A small network was trained on invented records. Each row is its activation on one of them, seen along a few directions.
Each row is followed by the record's values for the fields Sanoz, Tav, Febo, Demud, Lagol, Zela.
A field that a record lacks is left out.
The largest differences between rows may come from other fields.
Strong random noise was added to every row along 9 fixed directions; ignore it. To show where, here is one row again and again, with new noise each time:
-251 -392 -182 -464  150  251  190   37   49 -228   24  202  105  247  -79 -443 -153  -88  203  174  108  221  345  253
  74  591   76   70  245 -249  -68  291 -327 -308 -509 -172 -253   10   57   51  315  150 -176 -135 -230 -739 -226   41
 141  390  -12  -51  169 -108  -83  218 -460 -483    8 -725 -944 -397   43  613 -279  328 -203 -489  241   82 -205  124
 -24 -280   25 -215  133   70  -26 -212  199  134  144  387 -335   24  217   18 -516  -62 -136  295   48   16 -396   73
  27  -98 -474   66  528  271  536  102  319 -486  176 -239  -15  541  -54 -453 -408 -159   26 -420   61  229  414 -141
  -4  523  174  448  274 -369   47  308  103   25 -336  167 -148  130  516 -295  297  109 -512    1 -584 -862 -445  -18
-107  221 -226   83  246  375  186   95  111  -59   32 -179  172  168 -404 -294  -11  -76  211    3  -75  -66  -58  -12
-130  223  437 -589  177  509  278  117 -155   26  139 -296  103 -229  388  -97  159 -507 -112  201 -275   49  -93 -367
-497 -336  193  -61  305   86  512  342  198  295   73  415 -128  -14  882  -74   34 -376 -316   18 -621 -427  -74 -526
-120 -376 -451  161   90  455  175  193  338   78  500 -181  228  191 -379 -296 -525  -29  198 -142   37  574  242  -71
 271  748  -37  347  113 -156 -273  181 -215 -260 -156 -533 -402 -137 -265  107   -3  397 -192 -197    5 -261 -444  280

-124 -348  120 -168   70  -63  360 -214  366  100  116  473   86  329  597 -568 -109 -213 -239  473 -196   -6   55   32 : {Sanoz: m1, Febo: w2, Demud: h2, Lagol: g4, Zela: l2}
  95 -155 -275 -340  202  377  144  328 -314 -220 -157 -387  456   84 -559   85  156 -205  386  -83   33 -176  433 -537 : {Sanoz: m3, Lagol: g2, Zela: l1}
 147 -163 -247 -892   -9  107  -44  -89 -489 -731 -209 -323  163  210 -622  519 -141 -263  632 -554  537  398  846  -61 : {Sanoz: m2, Tav: u2, Lagol: g2, Zela: l2}
  80  400   28  452   97  326  174  228  -21   98  295 -673 -197 -436   56  250   95 -103 -112 -472 -167   43 -176 -634 : {Sanoz: m1, Febo: w1, Demud: h1, Lagol: g2, Zela: l1}
  -8 -340   65 -258 -388 -191 -206  262 -301  245  -74  137  461 -113  -41   50  293   26  104   42  -18  101  401    9 : {Sanoz: m2, Tav: u1, Lagol: g1, Zela: l2}
 136 -274 -131  214  102   51  152  -70  290  113  304  -44  153  174  281  -73 -428 -135 -285 -248 -262  286  101 -333 : {Sanoz: m2, Tav: u2, Lagol: g1, Zela: l2}
-224  223  -15  357  283 -117  684 -175  633  -99  323   37 -539  199  581 -337  -79   18 -271 -180 -225  155 -352  399 : {Sanoz: m1, Febo: w2, Demud: h3, Lagol: g4, Zela: l2}
-212   98  111  -91 -150  605   64 -325  407  231  597  -74  214 -266 -107 -219 -198 -137   41  418   52  662 -324  305 : {Sanoz: m2, Tav: u2, Lagol: g4, Zela: l1}
  81 -282  120 -609   -4  286  121 -231   -8 -144   56   84  249  142   76 -121 -226 -499   -9  107  172  293  286 -285 : {Sanoz: m2, Tav: u1, Lagol: g4, Zela: l1}
-141 -588 -104 -220 -184 -344  157  572 -355 -210  -36 -286   75  -78  296  127  286   71   62 -565  208  149  951  -98 : {Sanoz: m2, Tav: u1, Lagol: g1, Zela: l1}
 -75  216  585 -693   50   74   60 -429 -252  -93 -411  254 -135  -99  323   80  416 -372   71  514   31 -429 -359  -24 : {Sanoz: m1, Febo: w2, Demud: h3, Lagol: g4, Zela: l1}
 161 -232  167 -584  110   18  -12 -339 -180 -486 -213  251 -409    8  500  238 -316 -201  -93  -21  448   31  301 -202 : {Sanoz: m1, Febo: w2, Demud: h3, Lagol: g4, Zela: l1}
-298 -105  187 -202 -210 -216  103  554 -534   18 -252 -172  374 -145   36 -275  891  363  202  226 -209 -274  406  354 : {Sanoz: m1, Febo: w2, Demud: h2, Lagol: g1, Zela: l2}
-246 -560  -39  -33 -296  -65 -114  164   -8  426   60  493  228   73 -144  128  -43   74  308   99 -108 -152   62  -25 : {Sanoz: m1, Febo: w2, Demud: h3, Lagol: g2, Zela: l2}
  54 -345  347  -14 -296 -129 -146  472 -232  184  477 -415  -75 -429  698  302 -209  -56 -558 -326 -446  553  271 -328 : {Sanoz: m2, Tav: u3, Lagol: g2, Zela: l2}
 155   43  180 -335 -315 -171 -517   71 -554  294 -500  133  150 -431  -87  949  206 -179  182   -5  123 -651 -104 -604 : {Sanoz: m2, Tav: u1, Lagol: g1, Zela: l1}
 287  919  140 -193  472  162  166 -559  122 -540  -66 -108 -167  205   50 -127  -11 -254  -56   72  113  -41 -393  267 : {Sanoz: m2, Tav: u2, Lagol: g2, Zela: l2}
 365   -8  -68  149  -85  455  -96 -211  322  383  485 -243  520   62 -445  -48 -295 -379  148   58  111  329 -190 -382 : {Sanoz: m2, Tav: u1, Lagol: g2, Zela: l1}
  92 -778  134 -937   -9 -229  -16   61  -82 -357  -74  377  286  367  558 -357 -236 -248 -201  157  -17  349  763  -69 : {Sanoz: m3, Lagol: g2, Zela: l2}
-174 -313  137 -523 -122 -102    6   65 -216 -135   61   35    5  -63  186  181    1  -91   37  -48  -97  212  251  163 : {Sanoz: m2, Tav: u2, Lagol: g2, Zela: l2}
 446  811  219   61  228 -245  173 -183  313 -472 -123 -196  191  434  297 -788  287 -114 -269 -135 -148   18   14  349 : {Sanoz: m1, Febo: w1, Demud: h1, Lagol: g2, Zela: l2}
 239  301 -144  -57   36  341 -234  173 -179 -224 -277 -295  456  -11 -434   -6   97 -125   44   12  -42  -70  199 -479 : {Sanoz: m3, Lagol: g4, Zela: l1}
 552 -144  -67 -313 -164 -506 -387  -10 -234 -188 -383  250  151  317 -126  614 -369 -173  -86 -281  107 -245  162 -418 : {Sanoz: m2, Tav: u1, Lagol: g4, Zela: l2}
 110  -89  451 -694 -289 -305 -357 -213  -95  -40 -161  778   92  118  574  -72  -59 -211 -311  478  -34  106 -134  387 : {Sanoz: m2, Tav: u1, Lagol: g4, Zela: l2}
 345  329   48  -82  -20   31 -378 -492   24  -25 -156  164  -93  -21 -375   38 -174   67  122  284  121  -44 -493  245 : {Sanoz: m1, Febo: w1, Demud: h1, Lagol: g2, Zela: l2}
   3  330  426 -295 -228  112 -294  -82 -415  175   19 -306 -297 -643 -154  800   29  -94   44  168   75   79 -606   22 : {Sanoz: m2, Tav: u3, Lagol: g4, Zela: l1}
 483  120  105 -377    2    5  -11  -35 -174 -361  120 -497   50   24 -106   92 -185 -241   28 -385  347  495  486  -20 : {Sanoz: m2, Tav: u3, Lagol: g2, Zela: l1}
 251    3  154 -163 -224 -113 -127  431 -161 -212  -33 -262  499   61  238  -83  186 -231 -227 -307 -130  195  533 -265 : {Sanoz: m2, Tav: u1, Lagol: g4, Zela: l1}
 356 -352  285  -79  124  193 -121 -446  357  499  331  330 -208  -89  449  517 -639 -493 -251  169   99   -6 -463 -841 : {Sanoz: m3, Lagol: g2, Zela: l1}
 -51 -220 -221  -64  -31 -269 -108   48   13 -177  -76  322 -563   52  160  300 -380  248 -152 -113  132   16  -54  295 : {Sanoz: m3, Lagol: g4, Zela: l2}
-154 -385 -268  451  223  -28  459  -71  287  348  269  159 -516  -13  459  362 -427  -81 -138 -367  -44 -219 -133 -671 : {Sanoz: m1, Febo: w2, Demud: h2, Lagol: g1, Zela: l2}
  39 -392  -60 -144  -93 -196 -117   17  -52 -135  -95  441   44  128  119  103  -81   49  113 -175   91   52  410 -124 : {Sanoz: m1, Febo: w1, Demud: h1, Lagol: g2, Zela: l2}
-109   71 -138  -39 -313  252 -128  195 -130  363 -130 -171  750  -79 -800  -76  447   -9  721  154  -30  -44   40   94 : {Sanoz: m1, Febo: w2, Demud: h3, Lagol: g1, Zela: l1}
-132   16  -95  349 -349 -270 -346  134  -73  111  -35  240 -234 -188   16   -7   68  409 -213   39 -119   21 -140  514 : {Sanoz: m2, Tav: u1, Lagol: g4, Zela: l2}
-147 -369  200   64  -58  230  179  137  209  556  122  256  224 -142  366  287    2 -448  -23   75 -448 -245 -175 -749 : {Sanoz: m1, Febo: w1, Demud: h1, Lagol: g4, Zela: l1}
-251 -387  -40 -164  224  -99  293 -392   90  162 -122  477 -340   79  206  228 -128 -247  128   54  204 -287 -203 -120 : {Sanoz: m2, Tav: u3, Lagol: g1, Zela: l1}
-146  318  169  194   31 -269  173  160  -96  -52  -50 -116  -30   26  101 -196  549  213   40   11 -199 -222  -31  336 : {Sanoz: m1, Febo: w2, Demud: h2, Lagol: g2, Zela: l2}
  12  289  256 -316  101 -145  254 -101   48 -417 -167   22 -180   22  453 -501  415  -21  -80   10  132 -168  201  444 : {Sanoz: m1, Febo: w2, Demud: h3, Lagol: g2, Zela: l1}
 257   87 -341 -134 -110 -107 -116  -70 -136 -117 -342 -125  324  233 -909  199   88  150  730 -176  343 -114  188  327 : {Sanoz: m1, Febo: w2, Demud: h3, Lagol: g1, Zela: l2}

Which values does each new row have?
   6  649  391 -459 -123  -17  -39  -51 -348 -250  -91 -353  -24 -211  -44  151  510 -133   46 -122   46  -16 -123  214 : {Sanoz: m2, Tav: u1, Lagol: g2, Zela: l2}
 479  202 -102 -374  375  476  144 -523  218 -341   74 -321  243  253 -235 -471 -205 -181   33  361  360  292 -119  -12 : {Sanoz: m3, Lagol: g1, Zela: l1}
 211  -23 -185   58  132 -278   46   -6   41 -309 -259  133  -14  325  -18  110  -82 -100  -31 -262  122 -233  133  -77 : {Sanoz: m2, Tav: u1, Lagol: g4, Zela: l1}
 349  629   39    5  261 -221  258  -89  -34 -289 -250 -403   -6  192  122 -107  254 -130   -5 -280   31 -257   -8 -101 : {Sanoz: m1, Febo: w2, Demud: h2, Lagol: g1, Zela: l2}
 304 -187 -265  489 -234 -230 -108  352   20  116  420 -563 -291 -194   46  320 -479  316 -287 -363  -68  445    9 -194 : {Sanoz: m1, Febo: w2, Demud: h2, Lagol: g4, Zela: l2}
-183 -294   88 -507   93 -332 -241   53 -449 -237 -755  591  -59   73   51  159  375   12  196  263   89 -727  214   18 : {Sanoz: m3, Lagol: g2, Zela: l1}
 437 -544 -593  894  -84 -124 -166  -73  624  397  445  -34  336  393 -335 -241 -814  339  -22  -95  231  233   81 -270 : {Sanoz: m1, Febo: w2, Demud: h2, Lagol: g1, Zela: l1}
 196  -26  264 -402  148  245   96 -431  191  229  227  142 -441  -72  221  355 -566 -349 -149  380  116  155 -712  -77 : {Sanoz: m3, Lagol: g4, Zela: l1}
  18  -18  336 -354 -176  340 -286 -268   86  220  320   57  -42 -312  105  -79 -386  -70 -237  642   44  641 -410  206 : {Sanoz: m3, Lagol: g4, Zela: l1}
 -30  252   33   32  -94   36  -39 -276  195   14   -8  452    4  122  -56 -117    0  -68  -86   43   41   61 -137  258 : {Sanoz: m2, Tav: u1, Lagol: g4, Zela: l2}
 -43  -66   33  -77  -95  -99  -55 -163  145  182  220  111   53   -3  -64  192 -194  -70   61   44  -40  106 -214   70 : {Sanoz: m2, Tav: u2, Lagol: g2, Zela: l2}
 -13  380   23  137    3  -24  269  118  188  -87   74 -234   33   60  -26 -123  141   22   46 -157 -222   95  -77  296 : {Sanoz: m1, Febo: w2, Demud: h3, Lagol: g4, Zela: l2}
-283 -574  -46  -70  -91    3   22 -395  323  547  126  782 -104   47  -71  314 -264 -256  288  160  228 -236 -282 -137 : {Sanoz: m2, Tav: u1, Lagol: g2, Zela: l1}
-270  129  322 -641 -208  395   -2   14 -266   12   20 -284  210 -241  -95   18  424 -174  163  328 -148  272   87  121 : {Sanoz: m3, Lagol: g4, Zela: l2}
 114  185  155 -167   61  183  156   30  195 -313  383 -476  112  140  290 -739 -110   44 -490  199 -248  748   60  386 : {Sanoz: m3, Lagol: g4, Zela: l2}
 467  647  426  229 -312  -41 -387 -122  250  341  322 -195  510  -31   49 -346   90 -147 -429  127 -297  230 -439   -3 : {Sanoz: m2, Tav: u1, Lagol: g2, Zela: l2}
 -40  182  196  -21  -23   46   -6 -329   96  143   95   34 -175 -192 -114   83  -45  -81    1  274  175  117 -423  216 : {Sanoz: m2, Tav: u3, Lagol: g4, Zela: l1}
-205 -251 -130   -6   54  366  230  382 -122   81  405 -418   -7 -211 -108  175  -84  -35   56 -214 -219  437  244 -285 : {Sanoz: m3, Lagol: g2, Zela: l2}
  22 -273   73 -710 -114 -266 -203 -108 -245 -464 -296  155    6  254   26 -328  245  135  114  201  281  153  544  634 : {Sanoz: m3, Lagol: g2, Zela: l2}
